Each row below holds a small network's activations on one input, seen along a few directions.
In each table, some parts of the input vary, and every possible input appears once, in random order.
A made-up example of a description, with smaller parts first: ring(5) and (point or ring(9) or (values(3) and line(4))).
Shared parts are said once, and a part with two or three values counts as separate values.
In the rows, 128 means zero.

A family of inputs:
row 1: [131 159 166 166 104  65  90 145 124 115 128]
row 2: [154 122 104 100  83 188 121 145 138 201 115]
row 3: [140 103  69  91 130 218 163 117 136 152 137]
row 4: [119 130 125 167 171  78 140 121  99  72 129]
row 5: [135 133 153 160 122  54  90 150 126 114 105]
row 6: [135 141 160 169 121  61  87 137  98 120 119]
row 7: [102 149 121 168 167  79 148 132 135  84 139]
row 8: [101 141 118 164 176  77 146 141 140  79 128]
row 9: [126  90  71  85 135 225 158  98 144 156 147]
row 10: [110 157 128 163 180  83 131 118  90  82 136]
row 11: [118 126  82  97 129 205 175 118 129 146 122]
row 12: [174  99 223  63 111 173 131 119 179 152 139]
row 13: [116 133 119 159 175  75 142 130 120  72 125]
row 14: [126 148 155 167 116  53  98 155 140 126 122]
row 15: [112 163 133 169 151  89 135 121 119  71 139]
row 16: [123  89  74  77 129 225 160  84 151 162 150]
row 17: [155 104 190  66 163 193 179  96 172 110 156]
row 18: [107 151 128 143 160  78 145 126 103  73 149]
row 19: [107 117  97  89 119 203 180 107 131 139 122]
row 20: [125 118 130  85  72 178 127 126 139 187 107]
row 21: [ 96 138 126 143 170 101 138 137  97  68 139]
row 22: [112 140 128 170 176  77 141 115  87  79 137]
row 23: [126 145 155 170 120  57  95 157 149 125 110]
row 24: [129 150 163 161 127  65  83 144  98 126 121]
row 25: [141 131 158 169 118  57  88 140 109 114 112]
row 26: [138 125 116  95  80 183 127 139 133 188 100]
row 27: [158 103 102  93  78 198 111 133 144 198 120]
row 28: [144  91 107  81  75 203 109 104 160 210 136]
row 29: [147  90 100  81  83 205 106 115 154 197 126]
row 30: [135 119  73  97 133 208 175 128 130 153 131]
row 31: [121 142 161 145 116  78  82 152 109 113 120]
row 32: [130 149 160 141 105  61  95 147 112 113 131]
Describe the family of inputs behind these rows.
> values(2) and (point or line(6) or ring(9))
Changing only the values(2) part turns row 19 into row 20. The same change can be made to row 8. Which row results?
> row 23
Change only the line(6) part in row 27. List by row number the other rows that result.
> row 2, row 20, row 26, row 28, row 29

A family of inputs:
row 33: [165 108 185 103 157 158 151 122 153 140 107]
row 34: [118 115 124 178 142  31  72 157 123  97 131]
row 35: [136 127 120  95  71 155 105 147  88 172  94]
row 36: [ 68 161  69 147 154 139 191 144 112  75 114]
row 37: [126 156  61 177 147  95 149 164 119 136 112]
row 38: [113 115  73  93 172 202 180  85 128 101 172]
row 39: [126 115  48 158  98 146  98 120  76 190 113]
row 40: [155 166 202 159 149  71 103 152  97  80 135]
row 41: [131  88 120  82 180 207 174  76 140 109 175]
row 42: [139 143 146  92  60 146  96 144 140 182 131]
row 43: [163  92 181 111 105 144 129 127 189 149 113]
row 44: [ 96 158 180 164 157  27 125  99 106  56 139]
row 45: [128 121 156 104  72 143  90 127 191 175 129]
Describe the family of inputs behind these rows.
> values(3) or ring(10)

A family of inputs:
row 46: [239 111 207 112 178 179 141 139 116 129 125]
row 47: [135 184 141  66 113 208 183 161  64  97 115]
row 48: [150 167 240 100 138 191 178 158 106 138 138]
row 49: [182 126  97  78 177 225 181 132  79 122 125]
row 50: [ 74 151 217 121 163 111 147  68 133  61 180]
row 51: [ 69 123 127  77  34 186 128  85  98 148  91]
row 52: [ 67 149  97 113 111 140 230 143 179 104  77]
row 53: [161  94 174 107 201  79 122  47 149  62 181]
row 54: [102 164 178 104  89 160 120 148 217 154 199]
row 55: [200 114 205 136 148 115  95 204  76 113 106]
row 56: [ 88 136 193 141 130 130 210 141 218 125  87]
row 57: [125 109  43  89 113 206 132 136 187 150 196]
row 58: [177 201 180 162 100 113 124 188  52 106  99]
row 59: [178  57 179  76 107 138  87  56 149 184 102]
row 60: [145 109  46 172 146 153  87 152 164 178 196]
row 61: [194 125 107 167 206 195 124 156  55 153 116]
row 62: [152 107 143 134 100  78  37 197 189 135 175]
row 63: [163 173  90 135 135 131 152 194  11 148 118]
row 64: [120 101  72 168 225 101 106  71  85  87 170]
row 65: [ 89 119  78 143  66 111  87 115  43 198  85]
row 66: [ 48 157 119  85 138 133 160  83  87  34 164]
row 67: [100 153  44 170 134  66 181 171 130 147  65]
row 68: [134 211 113 143  71  70  67 167 166 141 158]
row 69: [136  92  48 174 196 111 166 140 170 153  75]
row 70: [101 191 154 171 133  31 100  90  85  47 148]
row 71: [103 170  38 154  92 110  91 183 131 166 174]
row 72: [130  85 162 178 146  51 134 188 194 115  64]
row 73: [ 76 158  71 163 166  59 119 103  49  78 160]
row 74: [117 184 131 178 101  50 156 163 169 110  47]
row 75: [120  98 179 148 179  31  70 116 107  49 161]
row 76: [ 77 171  86  86  62 179 142 155 173 121 185]
row 77: [100  88  61 134 165 181 215 126 197 123  84]
row 78: [194 104 140 107 124 130 102 123 230 154 203]
row 79: [ 90 101  80 107 194 160 154  57 111  60 181]
row 80: [112  66  82  75 105 202 120  61 108 174 105]
row 81: [139  63 184 125  74  90  37 122 108 173  86]
row 82: [100 114 209  67  68 156 111  76 136 181 104]
row 83: [175  86 162 150 162 109 182 117 236 130  93]
row 84: [138  59  86 164 109 167  74  86  81 203 107]
row 85: [123 148 155 140  22  84  69 102  83 168  73]
Describe the family of inputs behind these rows.
> values(5) and ring(8)
Changing only the values(5) part turns row 81 into row 55. The same change can be made to row 59. Which row results?
> row 46
Changing only the values(5) part turns row 78 into row 53. The same change can be made to row 57. Which row results?
> row 79
Change only the values(5) part in row 60. List by row number the other rows that result.
> row 61, row 64, row 69, row 84
Start at row 74 and move only the ring(8) part, one step at a time. The first step leads to row 72. Which rows follow, in order?
> row 83, row 56, row 52, row 77, row 69, row 67
Change only the values(5) part in row 85. List by row number the other rows that result.
> row 58, row 68, row 70, row 74

A family of inputs:
row 86: [113 162 102 173 210  79 163 123 103  69 104]
row 87: [ 89 169 119 149 180  65 145  97 100  71 164]
row 88: [144  96  76 101 113 193 150 128 178 204 140]
row 89: [116 141 188 180  93  32  55 144 122 116 117]
row 90: [154  96 251  96 170 147 163 104 198  69 158]
row 91: [120  92  66  63  93 177 140 147 180 174 135]
row 92: [ 86 137 118 174 169  66 139 105 102  55 150]
row 93: [109 179 103 158 193  89 147 151  98  51 153]
row 94: [159  79  82 104 136 206 130 126 160 195 148]
row 95: [136 131 111  83  80 195 178 104 166 173 117]
row 96: [164  91 116  59 106 213 120  89  84 170 123]
row 97: [131 169 184 149 111  21  64 141 114 132 126]
row 98: [131 177 171 174 131  54  60 195 112 120 125]
row 99: [117 128  89  90  78 232 145 137 178 131 108]
row 100: [151 166 159 180 141  38  83 170 118 130  71]
row 101: [167 107  89  95 104 220 126  92 121 178 152]
row 102: [148 100 132  62 112 218 138 115  91 169 122]
row 103: [133 109 166 186  87  32  78 157 111 107  94]
row 104: [ 91 120 101 187 154  74 166 110  93  51 128]
row 105: [101 112 136  97  99 210 170 125 131 193 126]
Describe the family of inputs behind these rows.
> point or ring(9) or (values(2) and ring(5))

A family of inputs:
row 106: [126 136 118 158 111  82 108 165 148 147 102]
row 107: [111 151 131 152  87  95 111 153 122 131 108]
row 108: [127 120  77 131 127 184 165 128 156 141 126]
row 109: [154 122 181 102 131 132 117 125 114 130 128]
row 110: [137 139 140 147 112  91  98 139  77 135 117]
row 111: [129 118 106 105 137 183 152 119  89 131 139]
row 112: [146 119 154 111 127 126 116 125 170 138 147]
row 113: [123 108  97 111 140 179 135  98  98 130 143]
row 114: [144 116 174 103 132 132 106 103 123 131 129]
row 115: [126 129 113 156 115  80  95 142 134 144 130]
row 116: [151 114 154 116 122 127 142 133 178 144 112]
row 117: [123 108  78 123 132 180 151 118 143 136 153]
row 118: [132 139 172 101 112 136 130 125 162 133 109]
row 119: [117 123 133 146 124  90  78 134  86 132 122]
row 120: [ 91 168 129 183 224  48 181 118 110  10 155]
row 121: [110 138  91 105 115 183 163 123 137 135 126]
Describe the family of inputs behind these rows.
> point or (values(3) and ring(5))
Change only the values(3) part in row 114. List by row number the other rows that result.
> row 113, row 119
